These are the activations of a small neural network, seen along a few directions. Each row is one input.
In each table, some parts of the input vary, and every possible input appears once, in random order.
A made-up example of a description, with smaller parts first: values(3) and (point or line(9) or (line(6) and ring(8))).
Shared parts are said once, and a part with two or three values counts as separate values.

A family of inputs:
row 1: [ -6  30 -51 -27   7 -38 -40 -25  46  10 -41  51  -7]
row 2: [  1  17 -38  -5   7 -55  29 -19  26  17 -69  43 -17]
row 3: [ -8  29 -43  49 -34  55  54  -5 -54  27  44  41 -87]
row 4: [-59 -18  31  -4 -10  26  -2 -29  33 -57  78 -51  27]
row 5: [  2  -3 -20   8  55 -48  14  48  39  40  45 -31   9]
row 6: [ 33 -20  56  -1  11  20   5  -1 -10   5  45 -64  37]
row 7: [-34 -38 -17 -16 -22 -20  -9  27 -39  45 -79  75 -16]
row 8: [-48  19 -21  26 -76   5 -23 -72  -1 -70 -24 -15  36]
row 9: [ 49  29 -28   2  10   2 -48 -29  23 -25 -66  25  -4]
row 10: [ 39   2 -11 -16 -30  57 -37 -60 -10 -52 -49   4  36]
row 11: [-21 -24  -8  -6  47 -23  48  29  66  29  13 -16 -29]
row 12: [ 13 -23  48   0  18  70 -18 -10  32 -23  40 -48  15]
row 13: [-16  -7 -30 -28 -26 -41 -43  46 -58  59 -59  47  17]
row 14: [ 17 -42  72  21  24  44  38 -23   3 -20  32 -30   1]
row 15: [-37 -25  21 -26  30  -8 -15  95 -23  76  30  -5   8]
row 16: [ 62  33 -18  17  11 -39 -25 -28 -18  18 -54   6  20]
row 17: [ 33 -13  61   6  61  -4  38  23  50   7   6 -22 -24]
row 18: [ 56   4  36  -1  55 -21  -4  35  22  15  42 -54 -11]
row 19: [ -6  53 -51  25 -33  77  -9   0 -33  14  68  32 -82]
row 20: [-55 -37   9 -24  34  29 -38  92  16  37  29  32 -11]
row 21: [-33  -3 -34 -42 -18  13 -63  42 -19  23 -67  61  -7]
row 22: [ 16  54 -42  11 -44  29  10   5 -73  45  82  13 -70]
row 23: [-49 -56  20  -8  36  21  29  96  -2  43  -5  14 -20]
row 24: [ 44  -3  35  34 -48   2  18 -42 -29 -43 -61  28  13]
row 25: [ 24  35 -47 -35   1 -87 -13 -14  -3  27 -25  46  16]
row 26: [-20  -1 -20  -6  52  -9  -7  40  85  13  44  -3 -12]
row 27: [-30  -3  -2  14 -58 -22  38 -69 -29 -75 -39 -12  20]
row 28: [-24  25 -21  39 -66 -41   4 -61 -55 -49  -6 -24  58]
row 29: [ 49  16   5 -11   5 -15  13 -42   8   1 -78  32 -15]
row 30: [ 33   5  26  -8  73  29 -16  29  64 -22  30 -23  -9]
row 31: [ 61  14  -1  -1 -30   2  -7 -43 -55 -26 -38  -5  61]
row 32: [-52 -46  45  12 -13   2  53 -33   7 -53  62 -53   5]
row 33: [-33  -2  37   1 -29 -14  26  -2  -7 -36  71 -93  41]
What is each input in this table made of?
Answer: values(3) and (point or (values(2) and line(5)))
Changing only the values(3) part turns row 26 into row 5. The same change can be made to row 10. Which row results?
Answer: row 31

A family of inputs:
row 34: [ 27 -16  40   7  56 -51  43  18  26   5  74 -75  19]
row 35: [ 28 -24  53  -1 -25  14 -15 -52  42 -49 -27 -31  62]
row 36: [ 39  29 -37   2  -8 -16  20 -56  15 -32 -68  50  -1]
row 37: [-23 -34  18  -7  34  22  -6  80 -29  50  19  23 -31]
row 38: [  0  63 -53   0 -51  15  18 -45 -38   4 -37  18 -51]
row 39: [  3  14  23   9 -42  63  -5 -63 -43 -42  34 -24  13]
row 40: [ -4   6 -24 -19   9 -53 -59  -8  39   7 -71  45  31]
row 41: [-46  -5 -48  -4 -30 -29 -37  22 -18   7 -48  40  26]
row 42: [ 58 -20  27 -23  60 -10  -2  79   3  65  -1  -9  -2]
row 43: [-23   2 -40  -2 -38 -12  12 -36 -68  -1 -56  20  -7]
row 44: [-30  23  14   2  13  18  41  21  33 -10 119 -38 -52]
row 45: [ -9 -15  10   7  30  41   3  67  -6  78  38  22 -41]
row 46: [ 23  38 -57  12  23 -20 -44 -12  18  -3 -57  38  -4]
row 47: [ 75   4  52  10 -27   3   9 -50 -22 -29   0 -59  56]
row 48: [-20  35 -67  -7 -12   5 -35 -12 -43  27  -7  47  -9]
row 49: [  -4    8    0  -32    5  -45  -20  -57   13  -24 -102   29   12]
row 50: [-11  -9  38  28 -41  37   0 -48 -60 -48  15 -40  28]
row 51: [ 42  33 -36  -3   3 -68 -43  -1 -22  35 -47  14  26]
row 52: [-47 -43  20  11  19  -9  38  27   4   1  90 -56  -6]
row 53: [ 11 -21  11  24  54  -2  44  15  87 -30  76 -43   0]
row 54: [-68 -50  38  -3   7 -24  29  45  37 -22  80 -37  10]
row 55: [-28 -21  45  15 -51  31  -4 -29 -24 -57  -8 -35  48]
row 56: [ -2  60 -70  -1 -44   2 -31  -4 -18  17  -2  45 -42]
row 57: [  5  13  -6  -2  23  56  -2  74   5  61  27   2 -75]
row 58: [-39 -11 -18 -12 -47 -26  15 -34 -36 -21 -77  35  11]
row 59: [-44 -12  10  10  27  16  35  12  14   9 107 -57 -24]
row 60: [-26   5 -60 -14 -21 -20 -41   7 -54  15 -32  34  -1]
row 61: [ 54  25 -18 -13 -23 -56  24 -43 -24  13 -63  19  30]
row 62: [ 65   2  30  29 -25  41   9 -60  31 -81   6  -1  34]
row 63: [-12  29 -50  -9 -39   8  13 -52 -54   5 -30  35 -22]
row 64: [ 14 -44  48 -15  79  -3 -10  63  55  42 -32  20  -1]
row 65: [ 12  48  21  18 -62  74   2 -47 -22 -46  37 -39 -17]
row 66: [-18 -45  49  -7  58 -39  16  13  93 -11  43 -47  23]
row 67: [ 35 -16   5  -3  64  24 -14  68  56  23  -6  24 -35]
row 68: [-38 -51  31  -8  21  13  -4  95  11  39   3  31  -7]
What is each input in this table made of?
Answer: ring(5) and (values(3) or line(4))
Changing only the ring(5) part turns row 65 into row 38. The same change can be made to row 39. Which row results?
Answer: row 63
Which other rows agree with row 41 in the ring(5) part? List them by row number.
Answer: row 40, row 46, row 48, row 51, row 56, row 60
Which other rows does row 52 become when the line(4) part takes its other values? List them by row number.
Answer: row 44, row 54, row 59

A family of inputs:
row 69: [-16  -2 -72 -42  14 -44  -3  12   5  32 -32  44  -5]
row 70: [-39 -10  26  17 -49 -32   3 -56 -50 -54 -28  -5  15]
row 71: [-16  -7  -3 -29 -11  27 -14  40 -15  50 -81  40 -26]
row 72: [-65 -28  14  -3  30   4   2  58  -4 -15  45 -65  17]
row 73: [ 47 -58  68  -9  70  -2  -5  10  74   9  42 -28  36]
row 74: [-15  13 -24 -12 -38 -18  44 -87   8 -54  -2   6  22]
row 75: [ 34  40   8  31 -53  47   7 -77 -59  23   2 -10   9]
row 76: [ 31  51 -29  34 -52  -6 -11 -61  -2 -59  29  -3 -19]
row 77: [-40 -36  61  -2  -1  42   1  56  19   0  40 -31 -22]
row 78: [-29   9  25  32 -80  35  -9 -44 -27 -15 -38 -28  35]
row 79: [ 48  14   9 -17  50 -49 -28  34  20  23 -72  42  35]
row 80: [-42 -12 -21 -29  23 -37  -9  36 -37  17 -64  55  -2]
row 81: [-33 -15 -16 -21  27 -19  38  42  43 -22  78 -50   6]
row 82: [ -1  -2   7  33  30   7  16  35  46 -10  95 -18 -52]
row 83: [ 31  29 -95 -10   7 -11 -32  21   8  31  -4  47 -37]
row 84: [ 18 -21  39  22  25  51  25  37  -4  21  74 -12 -32]
row 85: [ 49  17  53  10   7 -28  -8 -77  22 -59 -45 -14  59]
row 86: [ 38  18 -49  -5   2  31 -18  22 -46  81 -39  31 -37]
What is each input in this table made of?
Answer: values(3) and (point or ring(5))
Changing only the values(3) part turns row 78 into row 71. The same change can be made to row 76. Which row results?
Answer: row 83

A family of inputs:
row 87: [  63   30   18    6  -57  -51   38 -117   11  -64  -39  -25   65]
row 88: [  6 -39   5  -2  32   3 -59  31 -11  39 -22  12   8]
row 89: [ 63 -35  76  16  14  15  -4 -55  22 -64  -2 -67  43]
row 90: [ 39 -11   6   7  53  23  33  43  -4  51  44   0 -69]
row 91: [ -41   49  -18   34 -112  -21  -12  -84  -93  -43   22   -8   11]
row 92: [-73 -59  25 -44  45 -29  28  59  49   7  19  19   4]
row 93: [-91   6  30  12 -30  44  58   4   3 -32 119 -51 -26]
row 94: [-17  27 -12  16  38   6  31  79  63  36  44   7 -28]
row 95: [ -1  22 -55 -13   3 -52 -33 -50 -29  40 -74  36  23]
row 96: [ 51  68 -45  23 -45 -37  11 -53 -32  43 -41  65 -40]
row 97: [ 23 -10  60   5  26  -6  35 -10 108 -65  75 -78  29]
row 98: [ 44 -12  94  24   7 -11  60   1  65 -37  61 -74  48]
row 99: [  55    3   25   20  -13    7  -24  -97   36 -103  -46  -37   48]
row 100: [  2  25  27   0  46  17  31  34  45  35  71  28 -76]
row 101: [ -40  -43  -31  -32   -7  -18  -25  -16  -14  -25 -112   47   14]
row 102: [-56 -10  32   6 -31  52  38   8 -43 -13 106 -72  -7]
row 103: [ 42   6 -18  21  24  30 -21  66 -28  20 -17  21   9]
row 104: [ 40  60 -35  -4 -50  22  -4 -14   5   9 -43  74 -43]
row 105: [ -30  -18  -43  -19  -19  -73    6  -34  -46    6 -108   48   32]
row 106: [ -46   32  -23   10 -104   47  -21  -56  -46  -57   14  -21    3]
row 107: [ 50  26  23  19 -10  31 -12  35 -20  46   2  26 -49]
row 108: [ -9 -36   0 -36  74  -3 -13  55  18  52  33 -10  12]
row 109: [-52 -23   4 -15  87 -12 -12  41  60  42  39  -5 -19]
row 110: [-18 -49  38 -45  -7 -25 -43  62 -19   9 -33  17  24]
row 111: [-47 -19  39  58 -49  68 -14 -37 -75 -16  55 -45   5]
row 112: [-13  -6 -60  -8 -13   5 -58 -22  17  20 -76  43  17]
row 113: [-45 -71  23 -33  46 -27  28  64   6  32 -10 -14   4]
row 114: [ 44  56 -93 -16  -2 -30  -9 -19 -44  12 -53  43   8]
row 115: [ 34  39 -75  -6  -8  16 -51  15  -9 -17 -65  38 -14]
row 116: [ 21  -8 -19  -6  62  11  20  68   4  40  36 -16 -36]
What is each input in this table made of?
Answer: line(5) and (values(2) or line(4))
Changing only the line(5) part turns row 94 into row 103. The same change can be made to row 93. Which row results?
Answer: row 111
Which other rows does row 93 become when the values(2) part takes its other values? List them by row number.
Answer: row 97
